These are the activations of a small neural network, seen along a few directions. Each row is one input.
Each table varies a few parts of the input and shows all the possible inputs, shuffled.
A made-up example of a description, with smaller parts first: one of 5 places around a ring, together with either a single point or (one of 2 separate values, together with one of 4 places along a line) or one of 9 places along a line.
Shared parts are said once, and a part with two or three values counts as separate values.
In the rows, zero is written as 128.

Other details of the inputs shift rows strongly along three fixed directions, in all tables alike. That doesn't count.

A family of inputs:
x1: [109 158 118 105 121 129 140 147 125 118 110 135 138]
x2: [144  74 128 161 125 143  60  44 153 155 146  97 140]
x3: [129 146 144  91 145  88  95 145 198 124 105 110 109]
x4: [127 113  87 152 106  98 105  88 126 122 142 152 132]
x5: [134 120 134 112 123  77  76  97 214 151 149 128 125]
x6: [114 148  84 151 134  83 125 118 144 149 159 205 109]
x7: [124 128 132 135 122 133 136 134 121 101 138 133 120]
x8: [106 168 152 104 146 126 173 209 118  91 115 126 108]
x9: [152  98 157 115 145 164  94  96 135 117 116  55 146]
x10: [124 157 162  67 165 106 125 176 194 137 103 113 121]
x11: [142 129 188  84 157 164 136 146 135  99  95  58 140]
x12: [154  87 153 131  91 141  72  63 148 144 128  81 138]
x13: [128 114 116 154  76 122 107  98 128 136 145 150 124]
x14: [103 190 101 100 140 110 166 185 124 132 106 175 113]
x15: [154  87 118 166 121 196 138  95  41 125 110  92 154]
x16: [138 154 136 114 156 196 169 159  66 145  80  91 155]
x17: [118 133  94 149 102  74 133 107 144 138 173 199 125]
x18: [105 145 115 125 115  95 165 158 131 124 150 186 117]
x19: [149  76 145 140 127 143  71  57 160 140 145  86 145]
x20: [116 161 102 125 115  78 172 172 123 102 135 197 105]
x21: [116 135 173  92 134  95 118 153 205 108 133 124 108]
x22: [125 151 155 106 139 126 167 201 117 102  99 113 119]
x23: [135 103 195 112 148 171 123 151 136 122 107  54 129]
x24: [112 120 148 125 121 125 144 159 127 129 134 126 118]
x25: [132 114  61 195 121 133 118  71  69 149 165 169 136]
x26: [114 136 103 157  99 152 171 153  52 134 129 158 120]
x27: [134 118 133 123 155 215 174 143  55 133 101  84 166]
x28: [135 128  82 158 138 150 156 120  60 138 115 139 137]
x29: [129 123 155 110 121  75  86 104 220 122 154 135 116]
x30: [138 125  70 181 134 134 128  92  72 154 155 167 126]
Description of these inputs: one of 5 places around a ring, together with one of 6 places along a line.
- The inputs of x19 and x29 match in every part but the place on the line of 6. If x1 is changed in the same way as x19 into x29, which row does it become? => x12
- Start at x24 and move only the place on the ring of 5, one step at a time. The first step leads to x26. Which rows follow, in order? => x22, x8, x23
- Which other rows does x7 become when the place on the line of 6 takes its other values? List them by row number. => x8, x9, x11, x25, x30
- Which other rows does x10 become when the place on the ring of 5 takes its other values? List them by row number. => x3, x6, x14, x30
